These are the activations of a small neural network, seen along a few directions. Each row is one input.
Each table varies a few parts of the input and shows all the possible inputs, shuffled.
Descriptions start from the smaller parts, as in this example, which fits no table here: ring(8) and (point or line(11) or (values(3) and line(4))).
Shared parts are said once, and a part with two or three values counts as separate values.

Rows:
R1: [-40  -1  18   4  -2  29 -44  15 -19  14   9   3]
R2: [ 18 -17   4 -15  -9 -24 -42  -7  -6   2  36  -5]
R3: [ -6  13 -29   7   7   0 -13   8 -33   1 -24  46]
R4: [  1  -8  46   4  25  15  -4  21  -5  -6  25 -21]
R5: [-13 -12 -24 -17  -8  16  22 -25   3  15  -9  -2]
R6: [ -5 -19  -1  -8 -29  20 -61  10  -2  11  16  22]
R7: [ -8  23  28  -5  29  21 -23  23  31 -23  24 -35]
R8: [  4 -31  -4  18 -26 -17   7 -17 -11  -9  -9 -22]
R9: [-12  -6  21  -5   5   1 -21   5 -29  -8  36 -23]
R10: [  9  -3 -13  11  -4   3  25 -36 -18   1   8 -10]
R11: [ 17   2   9  10 -13  11  10   2  43 -25 -25 -28]
R12: [  9  15  14  25  20 -16  42   8   0   5   3   8]
R13: [-29 -12   3 -27   7  17 -24  30 -16  15  18 -20]
R14: [ 19 -29  28  16 -11  -5  25  -8  15  -6 -24 -13]
R15: [  9  10 -18  -9  10 -35  10 -13 -35 -16  -8  17]
R16: [ 21  44  -9 -10  27 -16  12   9  15 -24 -20  10]
R17: [ 16  -4  16  18  20   9  39 -28  12   5  -5  -6]
R18: [-16 -38 -16 -12 -32  -1   6  -5  10   5 -24  -9]
R19: [-24 -32  -9  27 -34  11 -16 -11   6   2 -25  13]
R20: [ 7 47 -2 15  2  0 34 16 26 -9  1 -1]
R21: [-29  17 -13  23 -14   2   6  -1 -15  20 -10  34]
R22: [ 37 -20  29 -12  12 -10 -26  11  16  -3  27   0]
R23: [ 19  32   0   3  10  26  27 -15  28  -5 -14 -23]
R24: [-27  10 -19 -16 -13 -13  27   0  -7  21  -8  12]
R25: [ 27  18  16 -18   8  -4 -41  11  49  -7  17 -11]
R26: [-19  -4 -21  27 -14  34   4 -23  -5  12 -10  16]
R27: [ -1  13 -10  10 -13 -22  30  -6 -29   0  11   5]
R28: [  0 -22  -4 -50 -21  -6 -41   9   7  22  11   3]
R29: [ 24   8  -2  12  41 -26  24   8 -11 -13  -8  19]
R30: [ -9   4 -38 -25  19 -21   5   7 -20   5 -19  21]
Changing only one part turns R27 into R24. The same change can be made to R9. Which row results? -> R13
What is each input in this table made of? -> line(5) and (values(2) or line(4))
List by row number the other rows that have the line(5) part in common with R14. -> R4, R12, R17, R22, R29

Rows:
R31: [ 18  36 -21   0  15 -12  32 -15 -17   2 -16  23]
R32: [-17  -6   0  -8  -5  30 -52   0  -8  -3  30   1]
R33: [ 20  32  13  11  22  -3  30   4  43 -28  -7  -5]
R34: [-33  -2  -4  -2  -5  20 -42  10 -11   6  23  -4]
R35: [ 20 -20  42 -18 -13  18 -43  12   0  -1  14  10]
R36: [ 28 -28  20   5   6   5 -54  16   7  15  19  -5]
R37: [  5   6 -18   7  21 -23  33  -2 -39 -14 -10  19]
R38: [ 21  29   2  15  14   9  49 -20  18  -1  -7 -16]
R39: [-32  -1  11  -3  -3  26 -33  23   1  23   6 -10]
R40: [-34  -9  11  -8   8  16 -26  25 -10  21  -4  -9]
R41: [ -9   2 -25  18 -12 -30  29 -14 -31   6 -11  27]
R42: [ 13  42 -17 -13  24 -25  15  13   4 -18  -7  30]
R43: [  5 -28  -1 -35 -17  -3 -31  25  11   8  40 -28]
R44: [ -5  -6 -43   4 -17 -12  38 -20  -9  11 -44  36]
R45: [ 10   0   9  26  19  -1  51  -9  -2 -19  -6 -16]
R46: [ -7 -16 -20  25 -18  10  56 -29  24   4 -39   3]
R47: [  9 -10  14 -29 -13  -4 -54   9   0 -12   1 -36]
R48: [ -4   2   0  36 -22  -5  45 -19   6  -3  -8  -4]
R49: [ -6 -21  24 -32  -3 -14 -43  -8  15   5  25 -17]
What is each input in this table made of? -> line(4) or values(5) or (values(2) and line(5))
Change only the values(2) part in R37. List by row number the other rows that result. -> R45

Rows:
R50: [ -7  16  -1  14   2 -22  33 -10  12   2 -39  22]
R51: [-18 -15   9  11 -15  28 -26  -6  -5  26   0  -3]
R52: [ -3  -8  -4   8  18  -6  58  -6 -17  11  -6   5]
R53: [ 12   2 -16  42  -8  -8  36   6  -4  -9 -11  32]
R54: [ -2 -17   2   4 -32   2 -28   4 -16  21   5  -2]
R55: [ 25 -18   8 -16  13 -16 -22   2   2 -18  -5  -8]
R56: [-11   9  -2 -26  -8   2 -24  -3 -13  18  32  18]
R57: [ 24  17  12 -24  21   6 -15   5   4 -11  17   5]
R58: [  2  13  14 -11  23  20 -10  17  16 -22   7 -16]
R59: [ -6  21  -9  16   2 -18  37 -24 -13 -19 -12  -4]
R60: [-36   7  -2 -16  -5  18 -24  24  -8  -4   8   6]
R61: [ 20 -15  23  -6 -19   7 -11   6  10 -14   6 -25]
R62: [  6  -9  15  14  11  15 -11  10  24  -2   2 -37]
R63: [  8  13 -41   1   2  -3  45 -30  25  12  -6  -4]
R64: [-16 -18  -8 -12  -5 -24 -37   6 -16  10   2  11]
What is each input in this table made of? -> values(5) or (values(2) and ring(5))
Change only the values(2) part in R61. List by row number the other rows that result. -> R54

Rows:
R65: [-16 -24  -4 -19 -19 -18 -19  -7 -14   3  16  -5]
R66: [  6   7  19  15  -1  17   8  15  27  -9   7 -29]
R67: [ 14   9  -2 -25  21   6 -28   8 -10  -5  22  13]
R68: [  3   1 -35  -2 -29 -11  32 -25   1  10 -22   0]
R69: [-25  -5 -19 -25  -1   1 -30   1 -22  10  13 -11]
R70: [  7   7   0 -25  31   2 -12  20  10  -3  19 -21]
R71: [ 23   2  14  -9  -3 -22 -15   2  -5 -10  25   6]
R72: [ -7  -5   2  -4  -4  16 -26  23   5  24  -6  20]
R73: [-17  10 -15  24  12 -10  30   3 -25  -2 -25  29]
R74: [ 15  10 -11  -5   5 -10  39 -17  34 -16 -24  -9]
R75: [-33   8 -24  15   1  -5  39 -15 -31   6  -7  11]
R76: [  0  24  15 -11   2  20 -25   6  13   5  10   9]
R77: [ -9  -7  -6 -22   8  -1 -40  18 -13   1  -4  13]
R78: [  3   9  14  19  -4  19 -13  -5  14 -12  10   1]
R79: [ -9 -12   6  21 -14  16 -20  10   8  -3 -12   5]
R80: [-23   1  -3 -10 -21  17 -17   8  -7  29   7  -4]
R81: [-1 20 -4 15 33 -4 60  3  0 -7 -2  2]
R82: [  0 -24   6   7 -21   1   2 -14 -23  14   3 -23]
R83: [ 20   3 -26   7 -17 -16  22  -7   8   1 -41  17]
R84: [ 19 -11  29   8   8   0  15   1   6  -6   3 -33]
R85: [ 22  18 -16   1  -2 -10  23 -30  18 -14 -21  17]
R86: [ -5  30  -5  22  23  -7  36 -13 -18 -12  -4  24]
R87: [  4 -11  19 -18  10 -21  -8   7  15 -16  16 -16]
R88: [ -8  15  21 -17  10  20  -9  19  30   3   6 -17]
R89: [ 12 -25   1  -7  -5 -21 -22  14  -5   3   8  18]
R90: [ 15 -30  11  13  -3   1  -6   0 -12   8 -10   2]
R91: [ 15  -6  19  12   6   1  -6 -19  -4 -10   5  -3]
R92: [-25 -15  -6  20 -24  19  -8  -5   1   9   8 -13]
What is each input in this table made of? -> line(4) and (values(2) or ring(5))
Changing only the line(4) part turns R85 into R83. The same change can be made to R91. Which row results? -> R90
List by row number the other rows that have the line(4) part in common with R84. -> R66, R70, R74, R81, R87, R88
Change only the values(2) part in R85. List by row number the other rows that result. -> R86
